Each row below holds a small network's activations on one record, seen along a few directions.
Each row is followed by the record's values for the fields Y, T, E, P, S, V.
Not every record has every field; a missing one is written absent.
The largest differences between rows may come from other fields.
(in the rows, 500 means zero)
Random noise pushes rows far along 7 fixed directions. That doesn't count. These rows show it; they differ only by the noise:
481  279  511  698  409  339  400  607  646  468  332  673  495  664  423  576  481  570  511  495  286
580  389  375  529  475  406  419  474  590  535  573  683  559  598  444  575  446  483  576  500  489
378  575  374  627  654  503  488  490  603  414  507  600  511  513  393  413  521  380  587  637  429
492  633  329  459  630  563  462  346  572  494  420  632  667  627  525  414  511  451  496  594  488
416  588  522  524  570  496  600  486  540  468  507  501  531  468  437  452  502  446  549  634  512
418  463  556  616  536  221  534  528  653  430  769  905  400  365  240  284  360  266  783  634  305
470  222  621  631  245  492  411  806  506  393  373  268  229  541  577  616  610  635  322  303  439
556  527  416  453  527  399  504  400  602  525  596  753  612  566  436  449  429  412  608  582  496
540  561  514  473  540  377  698  421  593  586  591  612  707  540  364  633  420  464  661  723  640

565  431  610  428  415  460  367  519  372  468  578  580  277  369  563  235  420  666  477  195  257 -> (Y y1; T absent; E e1; P p3; S s2; V v10)
614  480  689  392  268  283  742  602  670  494  519  609  586  646  470  601  495  474  535  597  650 -> (Y y1; T absent; E e2; P p1; S s2; V absent)
248  550  692  537  677  530  420  462  273  469  469  369  368  202  416  262  431  547  624  438  145 -> (Y y1; T absent; E e2; P p3; S s1; V v10)
410  471  500  550  522  585  384  441  464  530  351  441  502  466  566  465  510  480  388  535  416 -> (Y y2; T t2; E e1; P p3; S s1; V v2)
367  593  833  450  431  326  689  553  549  432  419  586  472  430  440  276  471  425  549  623  336 -> (Y y1; T absent; E e1; P p1; S absent; V absent)
412  457  620  531  453  483  600  615  466  483  553  303  419  400  453  592  523  486  515  556  568 -> (Y y1; T absent; E absent; P p2; S absent; V absent)
531  884  335  253  634  593  683  485  578  380  632  363  663  627  510  517  661  293  626  611  834 -> (Y y1; T absent; E e2; P p3; S s1; V v10)
445  457  531  534  409  639  481  623  492  426  223  227  446  622  649  570  652  634  270  432  517 -> (Y y1; T absent; E e2; P p1; S s2; V absent)
680  186  424  460  356  456  350  467  394  685  697  492  471  456  512  747  379  638  522  325  583 -> (Y y1; T absent; E e2; P p3; S s2; V absent)
393  389  476  804  421  428  361  895  671  168  367  506  128  614  450  347  671  541  461  294  213 -> (Y y1; T absent; E e1; P p3; S s2; V v10)
522  677  581  235  564  579  512  324  349  568  371  391  689  529  610  439  488  613  500  439  466 -> (Y y1; T absent; E e2; P p3; S s1; V v10)
416  291  569  619  374  515  318  671  459  403  418  408  225  445  557  405  548  571  377  303  289 -> (Y y1; T absent; E e2; P p1; S s2; V absent)
541  634  302  335  509  652  382  578  501  350  497  306  465  655  640  490  694  431  453  325  619 -> (Y y1; T absent; E e2; P p3; S s1; V v10)
404  217  584  634  511  482  281  498  283  617  518  390  347  274  441  540  374  666  538  346  224 -> (Y y1; T absent; E e1; P p1; S absent; V absent)
320  584  509  587  592  487  611  637  527  370  745  384  325  298  347  434  547  270  643  639  574 -> (Y y1; T absent; E absent; P p2; S absent; V absent)
384  569  397  492  709  698  450  403  286  572  612  201  476  281  486  536  496  520  539  513  563 -> (Y y1; T absent; E e1; P p1; S absent; V absent)
527  326  531  757  367  578  523  664  552  478  294  467  425  592  570  680  564  624  250  487  544 -> (Y y2; T t1; E e2; P p1; S s2; V absent)
535  708  501  373  486  582  568  578  506  341  511  415  384  527  604  286  609  533  427  376  548 -> (Y y1; T absent; E e1; P p3; S s2; V v10)
383  566  195  553  728  769  398  395  394  586  569  111  600  426  484  767  580  429  543  638  753 -> (Y y1; T absent; E e1; P p3; S s1; V v2)
437  711  339  346  669  568  452  263  498  547  661  575  639  422  483  359  468  245  627  667  585 -> (Y y1; T absent; E e1; P p3; S s1; V v2)
395  754  610  379  309  456  698  718  819  212  307  456  490  765  605  347  774  179  382  689  664 -> (Y y1; T absent; E e1; P p3; S s1; V v2)
499  477  716  476  309  440  470  591  582  368  268  680  340  574  655  164  541  517  276  369  257 -> (Y y2; T t2; E e2; P p1; S s2; V absent)
526  349  709  582  258  470  400  531  484  500  456  717  312  369  604  292  481  427  318  390  342 -> (Y y2; T t1; E e1; P p3; S s1; V v2)
586  515  355  364  369  550  416  487  629  501  330  432  666  802  658  653  634  438  381  518  680 -> (Y y1; T absent; E e1; P p3; S s1; V v2)
571  551  372  374  325  570  372  681  643  230  599  581  214  607  702  207  679  279  294  290  562 -> (Y y2; T t3; E e2; P p1; S s2; V absent)
494  668  455  566  620  477  637  497  611  441  346  549  643  661  431  505  541  603  564  602  480 -> (Y y1; T absent; E e1; P p3; S s2; V v10)
517  516  467  447  443  523  422  497  584  432  340  600  513  655  628  382  563  460  342  459  431 -> (Y y2; T t3; E absent; P p2; S absent; V absent)
522  395  416  741  556  677  390  460  405  563  433  548  461  440  556  553  490  606  325  439  468 -> (Y y2; T t1; E absent; P p2; S absent; V absent)
367  211  497  734  442  388  203  642  495  432  735  636  107  224  377  333  433  294  593  379  225 -> (Y y2; T t2; E e1; P p3; S s1; V v2)
770  490  464  270  272  446  548  470  627  525  549  710  567  702  669  489  514  450  362  423  713 -> (Y y2; T t2; E e2; P p3; S s2; V absent)
523  547  453  525  346  324  568  667  860  322  495  756  495  739  470  455  628  165  513  658  605 -> (Y y2; T t2; E e1; P p3; S s1; V v2)
559  394  411  419  530  480  275  325  404  625  531  649  558  487  534  436  384  551  532  378  333 -> (Y y1; T absent; E e1; P p1; S absent; V absent)
308  455  608  730  534  517  588  610  466  486  495  343  366  280  397  562  510  405  499  675  516 -> (Y y2; T t1; E e1; P p3; S s1; V v2)
524  346  588  500  394  365  422  501  507  522  573  688  415  444  470  401  395  510  534  426  340 -> (Y y1; T absent; E e2; P p3; S s2; V absent)
637  241  384  441  458  633  369  409  251  770  592  162  587  443  572  948  425  760  448  361  708 -> (Y y1; T absent; E absent; P p2; S absent; V absent)
470  493  370  545  537  513  414  532  572  452  410  495  538  637  503  540  572  467  495  508  469 -> (Y y1; T absent; E e1; P p1; S absent; V absent)
393  539  484  525  648  581  493  415  387  568  467  343  565  406  461  544  478  548  541  571  470 -> (Y y1; T absent; E e1; P p1; S absent; V absent)
366  620  539  384  638  536  306  376  363  424  484  599  414  359  531  96  461  439  571  352  145 -> (Y y1; T absent; E e2; P p3; S s1; V v10)
479  355  280  679  620  502  322  420  536  564  434  611  596  590  417  626  449  560  560  528  376 -> (Y y1; T absent; E e2; P p1; S s2; V absent)
601  275  385  488  284  356  254  561  659  497  476  677  503  724  543  593  519  406  500  403  449 -> (Y y1; T absent; E e1; P p3; S s1; V v2)
408  390  574  651  619  554  424  309  386  651  249  590  584  413  501  448  362  687  410  551  230 -> (Y y2; T t2; E e2; P p3; S s2; V absent)
452  519  458  424  588  455  347  225  483  636  449  715  697  491  485  386  368  422  589  606  327 -> (Y y1; T absent; E e1; P p3; S s1; V v2)
677  311  532  338  284  417  386  473  456  584  635  617  439  501  594  492  412  557  455  304  506 -> (Y y1; T absent; E e2; P p3; S s2; V absent)

Here are new rows. What are their fields?
433  582  618  387  532  412  536  295  496  625  466  614  693  448  457  424  387  412  608  690  436 -> (Y y1; T absent; E e1; P p3; S s1; V v2)
533  415  444  650  438  564  648  703  511  469  704  314  315  388  461  726  561  438  453  545  822 -> (Y y2; T t1; E e2; P p3; S s2; V absent)
504  354  791  405  297  417  496  512  403  573  336  451  480  479  598  477  434  668  376  403  347 -> (Y y1; T absent; E absent; P p2; S absent; V absent)
571  545  417  322  627  610  396  244  276  662  753  545  495  254  555  352  358  478  522  404  519 -> (Y y2; T t2; E e1; P p1; S absent; V absent)
509  228  479  645  286  429  366  772  583  428  635  403  227  468  479  658  577  376  473  399  572 -> (Y y2; T t2; E e1; P p3; S s1; V v2)
395  485  366  696  657  326  443  621  643  381  652  640  483  527  218  562  502  330  842  580  367 -> (Y y1; T absent; E e2; P p3; S s1; V v10)
446  619  749  326  323  586  667  625  472  378  370  254  371  483  683  340  637  513  281  457  589 -> (Y y1; T absent; E e2; P p1; S s2; V absent)
494  463  529  465  615  363  320  294  434  610  373  757  695  545  422  413  335  613  679  443  123 -> (Y y1; T absent; E e2; P p3; S s1; V v10)
537  472  493  490  538  359  543  387  540  595  640  716  610  466  370  509  365  459  671  608  479 -> (Y y1; T absent; E e2; P p1; S s2; V absent)
386  569  512  435  645  662  456  363  272  552  655  346  390  188  517  317  435  500  508  468  461 -> (Y y1; T absent; E e2; P p1; S s2; V absent)
418  465  274  635  635  701  392  504  462  489  421  276  498  530  520  648  589  557  428  511  561 -> (Y y1; T absent; E e2; P p3; S s2; V absent)
560  550  513  372  382  427  539  522  626  423  518  655  504  618  557  372  536  393  468  496  533 -> (Y y1; T absent; E e2; P p1; S s2; V absent)
467  485  582  414  664  448  409  294  245  678  638  499  583  258  380  479  292  615  747  436  296 -> (Y y1; T absent; E e2; P p3; S s1; V v10)
459  491  673  499  531  402  568  405  433  588  547  639  501  326  434  374  356  486  554  572  372 -> (Y y2; T t2; E e1; P p1; S absent; V absent)
511  523  656  434  465  474  704  449  467  610  450  388  647  488  481  644  455  607  507  633  625 -> (Y y1; T absent; E e2; P p1; S s2; V absent)
549  529  626  279  231  436  561  615  591  427  550  424  438  571  622  468  598  331  428  486  681 -> (Y y1; T absent; E e1; P p3; S s1; V v2)
436  413  507  631  431  352  550  869  605  306  747  339  258  464  302  670  616  341  732  459  586 -> (Y y1; T absent; E e2; P p3; S s1; V v10)
356  367  472  694  560  525  324  530  482  454  371  515  385  460  465  409  496  552  471  452  230 -> (Y y1; T absent; E e2; P p1; S s2; V absent)
633  628  764  259  301  314  704  591  524  407  697  639  363  432  521  237  451  508  555  376  515 -> (Y y1; T absent; E e1; P p3; S s2; V v10)
574  505  573  399  436  640  519  370  360  594  408  514  485  420  697  387  449  596  256  430  536 -> (Y y2; T t1; E e2; P p3; S s2; V absent)
490  602  398  549  491  249  626  654  844  315  678  809  519  675  306  450  568  150  734  700  571 -> (Y y1; T absent; E e1; P p1; S absent; V absent)
